[167 149 176 174  59 168 162 136 120 112] -> j674
[151 101 126  87 120 135 161 165 168 130] -> j241
[155 119 152 154 169 115  88  93 109 134] -> j696
[154 158 126 120 197 172 151 149  98 109] -> j171
[166 155 111 142  53 147 116 151 111 126] -> j223
[126 177 153 128 136 107 133 125 168 139] -> j153
len: [154 158] -> 2
len: [154 158 126] -> 3
len: [166 155 111 142  53 147 116 151] -> 8
len: [166 155 111 142] -> 4
len: [154 158 126 120 197 172 151 149  98 109] -> 10
len: [151 101 126  87 120 135] -> 6

[128 148 142 144 136 162] : j238
[ 70 164 172 130 117 159] : j427
[102 133 161 149 130 183] : j642
len: [ 70 164 172 130 117] -> 5
len: [102 133 161 149] -> 4
len: [ 70 164 172 130] -> 4
len: [ 70 164 172] -> 3

[132 117 132 114 148 133 165 158 102 129  65 168 125] -> j400
[ 90 108  97 173 102 129 122 147 140 142 140 148 162] -> j647
[132 117 132 114 148 133 165 158 102 129  65 156  86] -> j48
[132 117 132 114 148 133 165 124 167 196 119 140 112] -> j537
[161 102  66 145 168 160 181  98 104 138 179 101 129] -> j811
len: [132 117 132 114 148 133 165 124 167] -> 9
len: [ 90 108  97 173 102 129 122 147 140 142 140] -> 11
len: [132 117 132 114 148 133 165 124 167 196] -> 10
len: [161 102  66 145 168 160 181  98 104 138] -> 10
len: [161 102  66 145 168 160 181  98 104 138 179 101 129] -> 13

[157 131 124  98 130 124 125 120 118 125 145 124] -> j331
[121 153 123 147 128 132 117 107 127 114 143 182] -> j912
[137 122 133 161 117 166 160 102 129 130 143 163] -> j136
[132  93 125 125 156 134 119 157 124 109 109 108] -> j242
[169 144 109 177 115 160 140  84 125  92 157 127] -> j834
[114 146 120 158 122 103 158 121 143  86 121 140] -> j76
len: [157 131 124  98 130 124 125] -> 7
len: [137 122 133 161 117 166 160 102 129 130 143 163] -> 12
len: [157 131 124  98 130 124 125 120 118 125 145] -> 11
len: [114 146 120 158 122 103 158 121 143] -> 9
len: [157 131 124  98 130 124 125 120 118] -> 9
len: [132  93 125 125] -> 4
len: [169 144 109 177 115 160 140  84 125  92] -> 10

[184 157 181 172 156 153 174 163 166] : j676
[184 157 181 183 156 153 174 163 166] : j64
[184 157 181 183 156 202 168 190 163] : j550
len: [184 157 181 183 156] -> 5
len: [184 157 181 183] -> 4
len: [184 157 181 172 156 153 174] -> 7
len: [184 157 181 183 156 153 174] -> 7

[139 112  94  80]  j914
[ 80  90 134 158]  j203
[125 124 138  91]  j66
[143  67  63 106]  j539
[200  73 190 112]  j797
[ 77  74 161 140]  j501
[163 106 130 129]  j779
len: [125] -> 1
len: [125 124 138] -> 3
len: [143  67  63] -> 3
len: [163 106 130 129] -> 4
len: [163 106] -> 2
len: [ 77  74 161] -> 3

[159 151 146 145 150 140 149 150 155 148 142 151 155 157 157 151 154 160
 160 167 142 151 148 148 144 149 157 149 152 160 147 147 147 160 156 143
 152 151 150 159 145 155 142 143] = j821
[142 155 151 156 144 158 153 148 153 165 152 152 147 137 154 148 143 147
 153 142 166 144 179 151 148 158 155 146 146 144 146 150 142 152 146 141
 151 137 151 152 140 147 144 155] = j179
[146 150 154 151 152 153 156 148 151 150 150 150 147 155 150 150 152 147
 149 146 156 150 153 153 155 149 149 149 148 149 153 151 149 149 147 153
 147 146 148 147 151 154 149 154] = j857
[146 150 146 151 149 150 164 156 153 161 149 154 149 141 160 142 141 153
 185 147 163 143 174 153 148 153 161 161 142 154 145 137 145 173 142 142
 159 137 149 177 137 147 135 150] = j409
[148 147 154 153 159 152 160 154 157 150 147 148 146 149 167 144 146 150
 173 149 154 142 159 145 146 148 159 155 152 149 151 148 154 157 145 143
 145 139 148 165 142 145 140 147] = j755
[157 142 154 152 167 158 157 144 154 146 152 141 142 173 153 151 147 149
 203 147 146 152 145 145 147 145 146 160 151 160 170 148 179 159 140 167
 148 144 150 160 158 145 147 144] = j432
[138 166 142 154 139 148 149 174 149 163 149 171 161 132 158 141 146 153
 142 151 164 144 193 153 149 163 163 140 147 142 139 146 136 153 167 136
 151 143 147 150 138 150 147 158] = j218
[146 153 147 148 138 149 145 161 142 156 149 161 151 139 146 144 155 149
 136 153 164 148 151 152 159 153 151 149 147 145 145 145 138 147 156 148
 161 158 150 142 155 151 160 155] = j858
[153 147 145 148 141 142 149 155 145 155 154 149 150 147 147 149 147 155
 144 151 154 151 144 151 160 155 150 158 147 151 147 141 144 154 149 154
 167 154 152 148 163 154 158 147] = j202
[143 156 171 157 154 171 150 144 156 150 151 152 150 151 148 157 149 142
 151 142 149 148 157 146 147 148 144 141 158 141 155 169 148 143 145 151
 143 146 148 145 144 145 153 163] = j305
len: [146 150 154 151 152 153 156 148 151 150] -> 10
len: [142 155 151 156 144 158 153 148 153 165 152 152 147 137 154 148] -> 16
len: [138 166 142 154 139 148 149 174 149 163 149 171 161 132 158 141 146 153
 142 151 164 144 193 153 149 163 163 140 147 142 139 146 136 153 167 136
 151 143 147 150 138 150 147 158] -> 44

[130 143 129 122 117 137 117 131 127 124 120 135 127 106 125 120 129 123
 131 134 129 139 133 118 124 128 134 138] : j125
[107 115 120 134 120 123 115 143 113 126 135 130 107 129 131 119 136 129
 134 132 122 141 134 110 108 144 118 107] : j69
[106 174  99  94 146 104 185 112 132 138 124 124 153 129 132 142 150 168
 153 102 102 175 117  62 118 122 155 164] : j133
[145 131 107 133 140 130 136 115 119 125 120 117 129 125 129 125 136 118
 135 128 109 137 122 147 133 168 120 128] : j167
[132 112 151 139 140 115 137 131 153 112 130 106 128 147 127 156 109 153
 129 140 134 114 130 171 141 136 146 154] : j522
len: [107 115 120 134 120 123 115 143 113 126 135 130] -> 12
len: [107 115 120 134 120 123 115 143 113 126 135 130 107] -> 13
len: [106 174] -> 2
len: [145 131 107 133 140 130 136 115 119 125 120 117 129 125 129 125 136 118
 135 128 109 137 122 147 133 168 120 128] -> 28

[ 91 196  83 166 118 119 120  97 153 109 123 105] : j976
[128 105 151 154 136 142 132 116 146 188 104 121] : j391
[104 179 105 150 108 111 105 118 134 101 115 107] : j968
len: [104 179 105 150 108 111] -> 6
len: [ 91 196  83 166 118 119 120  97 153 109 123 105] -> 12
len: [128 105 151 154 136 142 132 116 146 188 104 121] -> 12
len: [128 105 151 154 136 142 132 116 146] -> 9
len: [128 105 151 154 136 142 132 116 146 188 104] -> 11
len: [128 105 151 154 136 142 132] -> 7
len: [ 91 196  83 166 118] -> 5

[157 112 145 166 144  98  71]  j58
[157 111 145 165 144 100  73]  j668
[158 112 147 169 147  94  65]  j889
[157 110 143 162 143 103  78]  j445
[158 112 146 167 145  96  68]  j359
[158 107 142 160 144 105  82]  j255
[157 109 143 161 143 104  80]  j734
[157 111 144 164 143 101  76]  j421
[160 111 149 170 148  92  62]  j33
len: [160 111] -> 2
len: [158 112 146 167 145  96] -> 6
len: [157 111 145 165 144 100  73] -> 7
len: [158 112] -> 2
len: [157 111 144 164 143 101] -> 6
len: [158 112 147 169 147  94  65] -> 7

[144 126 143 139 127 122 149 153 132 140 115 150 138 153 147 116 126 148
 115 128 113  96 129 132 114 150 124 134 135 134 122 119 119 133 140 113
 130 115 121 117 143 134 139 107 143 107 132 133 140 137 136 124 107 127
 115] : j938
[155 110 127 156 140  97 154 159 143 144 118 159 155 123 130  98 128 144
 138 128 136 128 134 103 108 153 130 110  89 143 103 129 126 138 150 114
 124 139 141 103 165 153 161  87 132 128 133 120 145 140 148 120 120 130
 112] : j397
[144 126 143 139 127 122 149 153 132 140 115 150 138 153 147 116 126 148
 115 128 113  96 129 132 114 150 124 134 135 111 106 117 118 127 148  94
 112 127 127 144 147 151 147 124 150 141 144 118 148 135 145 150 130 126
 151] : j431
[104 157 131 105 127 151 152 123 129 140 125  95 104 156 150 141 113 122
  89 135 146  84 136 164 141 107 134 124 149  80 115 136 132 130 129 113
 114 137 130 157  97 141 113 146 154 168 149 120 143 132 138 158 151 134
 165] : j51
[135 123 146 124 128 136 131 139 113 126 122 141 126 153 143 136 130 146
 136 129  87 139 135 144 128 138 118 132 154 143 141  95  98 134 134 141
 127 111 106 146 144 134 139 147 159 134 146 114 149 137 134 149 122 122
 148] : j178
[130 122 143 127 138 130 160 148 101 138 128 132 128 136 147 130 147 143
 136 126  70 141 139 152 141 136 118 138 152 135 145  85  95 141 150 145
 134  88  88 130 136 162 139 148 145 145 134 151 143 137 154 133 105 141
 151] : j57
[155 117 105 151 121 106 112 139 144 124 119 161 151  89 100 108 128 129
 148 115 133 139 103  97 115 155 133 125  91 150 115 142 141 104 125 116
 126 137 148 101 162 117 149  95  73 100  94 113  89 108 114  92 121 109
  91] : j415
[155 110 127 156 140  97 154 159 143 144 118 159 155 123 130  98 128 144
 138 128 136 128 134 103 108 153 130 141  89 143 103 129 126 138 150 110
 124 139 141 103 165 153 161  87 132 128 133 120 145 140 148 120 120 130
 112] : j4
[155 110 127 156 140  97 154 159 143 144 118 159 155 123 130  98 128 144
 138 128 136 128 134 103 108 153 130 141  89 143 103 129 126 138 150 110
 124 139 141 103 165 153 161  87 132 128 133 120 145 140 148 120 120 139
 113] : j653
len: [135 123 146 124 128] -> 5
len: [155 117 105 151 121 106 112 139 144 124 119 161 151  89 100 108 128 129
 148 115 133 139 103  97 115 155 133 125  91 150 115 142 141 104 125 116
 126] -> 37
len: [155 110 127 156 140  97 154 159 143 144 118 159 155 123 130  98 128 144
 138 128 136 128 134 103 108 153 130 141  89 143 103 129 126 138 150 110
 124 139 141 103 165 153 161  87 132 128 133 120 145 140 148 120 120 139] -> 54
len: [144 126 143 139 127 122 149 153 132 140 115 150 138 153 147 116 126 148
 115 128 113  96 129 132 114 150 124 134 135 111 106 117] -> 32
len: [135 123 146 124 128 136 131 139 113 126 122 141 126 153 143 136 130 146
 136 129  87 139 135 144 128 138 118 132 154 143 141  95  98 134 134 141
 127 111 106 146 144 134 139 147 159 134 146 114 149 137 134] -> 51
len: [144 126 143 139 127 122 149 153 132 140 115 150 138 153 147 116 126 148
 115 128 113  96 129 132 114 150 124] -> 27
len: [155 117 105 151 121 106 112 139 144 124 119 161 151  89 100 108 128 129
 148 115 133 139 103  97 115 155 133 125  91 150 115 142 141 104 125 116
 126 137 148 101 162 117 149  95  73 100  94 113  89 108 114  92 121 109
  91] -> 55

[139 129 103 144 127 129 129 109  82 118 112 108 132 156 121 107 135 102
 115 105 148 127 122] = j660
[135 136 103 119 120 135 131  94 130 148 115 141 145 112 139 111 119 104
 116 152 146 139 116] = j753
[147 108 179  99 124 109 105 103 107 122 145 169 147 140 160 121 118 109
 117 109 147 157 135] = j312
[ 95 119 155  84 141 106 141 131 113 130 139 152 151 130 164 169 140 114
 118 110 144 118 122] = j157
[ 67  96 161 183 105 125 105 120 137  82 108 108 101 112 119 112 150 123
 131 139  90  84 141] = j870
[ 95 119 155  84 141 106 141 131 113 130 139 152 151 130 164 169 140 114
 118 110 144 118 118] = j129
len: [147 108 179  99 124 109 105 103] -> 8
len: [135 136 103 119 120 135 131  94 130 148 115 141 145 112 139 111 119 104
 116 152 146 139 116] -> 23
len: [ 67  96 161 183 105 125 105 120 137  82 108 108] -> 12
len: [ 95 119 155  84 141 106] -> 6
len: [ 95 119 155  84 141 106 141 131 113 130 139 152 151 130 164 169 140 114
 118 110 144 118 122] -> 23

[130 128 141 123 135  53 144] : j44
[141 139 140 130 136  53 126] : j449
[144 155 112 132 136 175 113] : j728
[141 139 140 130 136 136 127] : j609
len: [141 139 140 130 136  53] -> 6
len: [141 139 140 130 136 136 127] -> 7
len: [141 139 140 130 136] -> 5
len: [141 139 140 130 136  53 126] -> 7
len: [144 155 112 132 136 175] -> 6
len: [144] -> 1

